These are the activations of a small neural network, seen along a few directions. Each row is one input.
Each table varies a few parts of the input and shows all the possible inputs, shuffled.
Descriptions start from the smaller parts, as in this example, which fits no table here: one of 2 separate values, together with either a single point or one of 11 places around a ring or (one of 5 places around a ring, together with one of 6 places along a line).
Shared parts are said once, and a part with two or three values counts as separate values.

Table:
x1: 29, 1, -19, 47, -13, 21, -27, -59, -10, 45, -68, 70, 46
x2: 27, -27, 20, -50, 17, -8, -29, 98, 68, -21, 60, -93, -53
x3: -19, 17, 13, 58, -25, -11, 46, -89, 6, 13, -45, 93, 58
x4: 30, -32, -21, -96, 48, 86, 108, 53, -13, 71, 27, -18, 21
x5: -59, 45, 59, 82, -31, -93, 3, -59, -38, -40, -3, 61, -59
x6: 32, -35, -54, -87, 34, 73, 75, 42, 50, 46, 3, -22, 25
x7: 7, 16, -16, 65, -29, 4, 5, -60, 5, 23, -54, 81, 68
x8: 12, 3, 6, 63, -41, -75, -92, -14, -48, -7, 3, 8, -39
x9: -37, 42, 37, 68, -48, -108, -25, -42, -30, -41, 27, 44, -35
x10: 40, -43, -8, -69, 48, 80, 39, 56, 107, 24, -19, -27, 40
x11: -14, 27, 10, 76, -55, -100, -68, -9, -37, -36, 17, 22, -27
x12: 28, -25, 3, -85, 12, 17, 54, 87, -50, 22, 98, -70, -61
x13: -34, 31, 37, 68, -11, -3, 63, -98, 0, 8, -60, 114, 24
x14: 21, -17, -27, -71, 3, -8, 12, 83, 9, -1, 79, -84, -66
x15: 5, 13, 24, -69, -19, -15, -16, 118, 85, -27, 22, -97, -35
x16: 24, -21, -14, 38, -10, 52, -53, -58, -21, 60, -75, 72, 21
x17: 20, -5, -3, -89, 13, 68, 49, 77, 124, 15, -53, -28, 56
x18: -50, -4, -44, -2, 87, 80, 27, -84, -52, -50, -18, -42, 90
x19: 4, -8, 11, 51, -35, -43, -121, -10, -58, 5, -5, 15, -69
x20: -66, 23, -14, 5, 56, -18, -50, -33, -97, -109, 65, -97, -7
Question: What do these inputs look like to the network?
Answer: one of 2 separate values, together with either a single point or one of 4 places along a line or one of 5 places along a line
Question: Changing only the choice among 2 separate values turns x7 into x11. The same change can be made to x4. Which row results?
Answer: x12

Table:
x21: -13, 13, -5, 27, 29, -1, -65, -44, -28, -27, 2, -7, 8
x22: -6, 5, -16, 28, 6, -22, -45, -22, -74, -25, 53, -19, -29
x23: -36, 29, 11, -9, -7, -27, 43, 14, -28, -34, 48, -39, -41
x24: 41, -5, 22, 20, -32, 2, 9, -11, 29, 47, -42, 65, 0
x25: 15, -13, -6, 22, -10, 16, -28, -36, -28, 53, -56, 61, 9
x26: 2, 1, -43, 48, 12, 16, -23, -47, -32, -9, -13, 13, 35
x27: -17, 19, 33, -6, -4, -40, 3, 20, 61, -23, -6, 7, -16
x28: 14, 6, 41, 25, -31, -38, -50, 24, 40, -4, -20, 11, -22
x29: 4, -8, -27, 34, 23, 40, -1, -72, -35, 28, -24, 39, 23
x30: 44, -33, -23, -91, 37, 100, 41, 60, 31, 57, -2, -9, 31
x31: 16, -2, 39, 21, -49, -63, -37, 36, -3, 14, 36, -6, -53
x32: -26, 2, -8, 10, 23, 5, 24, -39, -21, -20, -4, 2, 62
x33: 29, -1, 9, 31, -46, -29, -18, 16, 41, 19, -29, 34, 13
x34: -4, 12, 5, -7, -20, -36, 30, 10, 62, 5, -11, 30, 23
x35: -35, 10, 14, 10, 37, 3, -1, -26, -23, -58, 3, -15, 21
x36: -28, 29, -8, -1, -5, 7, 56, -14, 16, -16, -9, -3, 31
x37: -44, 35, 14, -1, 10, 3, 30, -2, 18, -46, -1, -22, -10
x38: -23, 21, 5, 0, 15, 39, 79, -24, 4, 12, -22, 36, 19
x39: -10, 12, 26, -8, -23, -66, 21, 38, 13, -14, 44, -10, -55
x40: 41, -36, -14, -85, 39, 20, 1, 84, 7, 18, 62, -102, -41
x41: 39, -37, -47, -78, 15, 67, 20, 65, 45, 27, 7, -63, 36
x42: 21, -11, -31, 36, -42, -8, -46, -23, -21, 10, -45, 21, 4
x43: -24, 4, 7, 2, 10, -26, 14, -17, -66, -49, 55, -35, -15
x44: 0, 2, 15, 17, -15, -25, -91, -11, -20, -2, -30, 5, -15
x45: 2, -15, -8, 26, -46, -35, -62, 7, -62, -4, 27, -9, -65
x46: 3, 6, 18, -11, 1, -2, 56, -4, 49, 32, -24, 70, 12
x47: 21, -33, -19, -75, 38, 60, -9, 75, 50, 2, 14, -90, -8
x48: -24, -12, -3, 14, 32, 41, 51, -55, -25, 7, -13, 33, 42
Question: What do these inputs look like to the network?
Answer: one of 4 places along a line, together with either a single point or one of 6 places around a ring
Question: Which other rows does x36 become when the place on the ring of 6 takes its other values? List them by row number.
Answer: x26, x32, x33, x34, x42
Question: Which other rows agree with x30 in the place on the line of 4? List them by row number.
Answer: x24, x25, x29, x38, x46, x48
Question: Which other rows agree with x43 in the place on the line of 4? List them by row number.
Answer: x22, x23, x31, x39, x40, x45

Table:
x49: 11, -14, -28, -78, 40, 53, 71, 40, 68, 15, 5, -40, 44
x50: 10, -25, -42, -57, 69, 105, 59, -17, -44, 34, 8, -21, 36
x51: -48, 42, 13, 57, 8, 0, 13, -88, -25, -29, -42, 64, 31
x52: -3, -6, -17, -69, 16, 3, 27, 83, 6, -32, 68, -110, 6
x53: 42, -22, 5, -60, 26, 70, 33, 44, 77, 56, -30, 2, 19
x54: 1, -10, -14, -68, 26, -14, 16, 78, 32, -27, 66, -88, -25
x55: 18, -24, 9, -55, 10, -3, 11, 82, 46, -18, 56, -68, -53
x56: -36, 36, 35, 47, -11, -26, 49, -57, -3, -4, -44, 79, 23
x57: 12, -6, -23, 73, -14, 0, -50, -73, -33, 14, -54, 66, 42
x58: -56, 50, 29, 62, -7, -52, -31, -61, -53, -61, 5, 11, -30
x59: 22, -4, -18, 66, -44, -12, -19, -45, -9, 43, -44, 82, 25
x60: 37, -22, -10, -59, -3, 68, 5, 50, 62, 60, -59, 4, 20
x61: -37, 16, 11, 75, -8, -44, -74, -76, -60, -51, 1, 5, -13
x62: 5, 1, -9, 75, -27, -53, -97, -46, -61, -20, -7, 19, -12
x63: -43, 45, 50, 53, -25, -82, 3, -27, -31, -38, 8, 28, -42
x64: 11, -7, -29, -81, 39, 60, 74, 45, 41, 7, 10, -54, 76
x65: 30, -25, -9, -64, 28, 64, 65, 41, 81, 24, -7, -12, 20
x66: -11, 19, 35, 47, -62, -89, -12, -15, -17, -5, 19, 42, -45
x67: -28, 10, -5, 72, 7, 6, -30, -100, -32, -19, -44, 56, 42
x68: 29, -23, 25, -50, 9, 2, -28, 91, 42, 11, 37, -55, -57
x69: 17, 4, -1, 69, -62, -67, -65, -20, -38, 9, 3, 33, -32
x70: -4, -26, -30, -53, 57, 45, 3, 21, -86, -11, 70, -78, -33
x71: 26, -21, 8, -50, -25, 0, -55, 93, 24, 15, 6, -55, -56
x72: -5, 11, 17, 44, -45, -34, 32, -42, 12, 28, -31, 93, 15
Question: Changing only one part turns x66 into x72. The same change can be made to x68. Which row results?
Answer: x53
Question: What do these inputs look like to the network?
Answer: one of 2 separate values, together with either a single point or one of 5 places along a line or one of 6 places around a ring
Question: Which other rows does x56 become when the place on the ring of 6 takes its other values? List them by row number.
Answer: x51, x57, x59, x67, x72

Table:
x73: -7, 8, 12, 49, -34, -60, -36, -5, -14, -33, 13, -17, -19
x74: -4, 1, -21, 38, 27, 30, -19, -80, -46, 0, -17, 7, 35
x75: 16, 5, 9, 42, -58, -24, -18, -33, 40, 46, -67, 98, 6
x76: -13, -6, 1, -53, 22, 21, 50, 7, 16, 6, 31, -11, 9
x77: 7, -28, -34, -32, 49, 72, 13, -3, -2, 3, -9, -23, 36
x78: 16, -4, -12, -29, 2, -12, -5, 72, 34, -24, 30, -45, -20
x79: -17, 22, -10, 36, 7, 5, 14, -53, -51, -7, -15, 12, 34
x80: 0, -6, -26, -31, 27, 51, 49, 17, -5, 2, -4, -30, 33
x81: -14, 11, 21, -48, 12, 6, 24, 30, 32, -8, 18, -32, -17
x82: -31, 16, 11, 24, 7, -27, 18, -46, -28, -17, 13, 39, 5
x83: -36, 28, 30, 32, -7, -41, -7, -22, -11, -33, -3, 18, -22
x84: 46, -18, 18, -26, -23, 23, 16, 42, 83, 66, -46, 45, 21
x85: 15, -8, 12, 42, -34, -42, -62, 3, -48, -11, 19, -18, -52
x86: 22, -20, -11, -45, 3, -1, -36, 71, 0, 12, 38, -43, -51
Question: Changing only one part turns x74 into x77. The same change can be made to x75. Which row results?
Answer: x84
Question: What do these inputs look like to the network?
Answer: one of 2 separate values, together with either a single point or one of 6 places along a line
Question: Which other rows does x85 become when the choice among 2 separate values takes its other values? List them by row number.
Answer: x86

Table:
x87: -12, 17, -26, 51, -16, -7, -38, -74, -59, -23, -16, 9, 31
x88: -26, 14, 34, -11, 6, -39, -51, 32, -25, -36, 59, -78, -79
x89: 8, -22, -15, -70, 10, 20, -14, 70, -17, -26, 81, -89, -47
x90: -8, 12, -10, 46, -23, -40, 11, -47, -38, 0, 10, 45, -10
x91: 16, -19, 20, 15, -10, -8, -52, 15, 42, 5, -47, 21, -30
x92: -10, 8, 18, -18, -17, -7, 63, 17, 36, 8, -26, 5, 22
x93: 17, 8, 37, 17, -10, -5, -18, 14, 19, 15, -30, 31, -32
x94: -16, 7, 36, 11, -15, -8, 21, -3, -2, 10, -31, 32, -34
x95: -12, 10, 8, 20, -25, -85, -60, 18, -57, -31, 68, -67, -63
x96: 20, -25, -8, -51, 8, 30, 55, 36, -2, 43, -6, 2, 5
x97: -21, 11, 9, -29, 1, -33, -6, 67, 13, -64, 70, -100, -33
x98: 23, -19, -4, 42, -45, -44, -63, 6, 15, 5, -23, 42, -9
x99: -12, 26, -9, -19, 5, 2, 67, -24, 41, -11, 7, 14, 27
x100: 5, -10, -42, -42, 45, 67, -1, -21, -25, 5, -7, -18, 54
x101: -16, 5, -4, 55, -12, -18, -13, -61, -46, -10, 16, 29, 20
x102: 20, 7, 12, 44, -41, -43, -35, 6, -13, 21, -7, 47, -10
x103: 19, 12, 14, -10, -7, -3, 18, 43, 57, 18, -19, 10, 22
x104: -22, 1, 2, 9, 32, 23, 41, -25, 13, -20, -1, -5, 52
x105: 47, -16, -9, -39, 0, 42, 15, 45, 22, 57, 0, -6, 3
x106: -26, 6, 21, 24, 28, 17, -2, -47, -18, -17, -2, 22, 5
x107: -31, 18, -26, -1, 35, 33, 3, -29, -3, -31, -32, -14, 67
x108: 15, -5, -8, -13, -23, -3, -18, 32, 95, 12, -28, -3, 23
x109: 10, -26, -17, -32, 44, 58, 31, -15, -14, 18, 20, -11, 39
x110: 45, -43, -29, -38, 8, 32, -15, 50, 46, 42, -19, -7, 1
x111: -17, 14, 14, 14, 18, -4, 25, -34, -9, -8, -11, 37, -29
x112: -28, 23, -5, 19, 24, 28, -30, -57, -30, -29, -31, 8, 18
x113: 14, -15, -27, -35, 32, 45, 60, 6, -8, 37, 13, -3, 1
x114: -2, 2, 11, 42, -54, -49, 6, -20, -31, 11, -8, 44, -12
Question: What do these inputs look like to the network?
Answer: one of 4 places along a line, together with either a single point or one of 6 places along a line
Question: Changing only the place on the line of 4 turns x108 into x91. The same change can be made to x92. Which row results?
Answer: x94
Question: Which other rows agree with x100 in the place on the line of 4? List them by row number.
Answer: x89, x96, x105, x109, x110, x113
Question: Which other rows does x114 become when the place on the line of 6 takes its other values? List them by row number.
Answer: x87, x90, x98, x101, x102

Table:
x115: -21, -12, -59, 2, 65, 71, 4, -41, -35, -21, 0, -21, 47
x116: -2, 3, 3, -25, -46, -47, 0, 102, 77, -10, 7, 2, -40
x117: 2, -12, -38, -25, 37, 37, -7, -1, -79, -17, 48, -78, 8
x118: -47, 23, 6, -15, 48, 9, 67, -49, 16, -52, 8, -21, 45
x119: 25, -14, -12, -11, 31, 81, 14, -37, -9, 53, -71, 25, 56
x120: -48, 66, 39, 124, -55, -107, -35, -82, -48, -38, -14, 102, -35
x121: 39, -1, 41, -6, -38, -1, 54, 33, 84, 42, -19, 51, 18
x122: -16, -1, 34, -34, 7, -44, 17, 62, 21, -24, 52, -59, -71
x123: -56, 19, -20, -34, 24, -28, 66, 15, -32, -44, 65, -52, -5
x124: 77, -40, -12, -10, -11, 30, -14, 9, 45, 82, -46, 21, 24
x125: -19, -4, 0, 122, -52, -64, -111, -99, -92, -15, -31, 75, -7
x126: -12, 26, 35, -21, 4, 37, 80, -31, 41, 18, -46, 48, 46
x127: 33, -30, -2, -37, 15, 21, -55, 47, -28, -3, 50, -68, -61
x128: 46, -24, -17, -30, -30, 6, -81, 73, 38, 29, -2, -27, -25
Question: Changing only one part turns x122 into x127. The same change can be made to x116. Which row results?
Answer: x128
Question: What do these inputs look like to the network?
Answer: one of 2 separate values, together with either a single point or one of 6 places around a ring
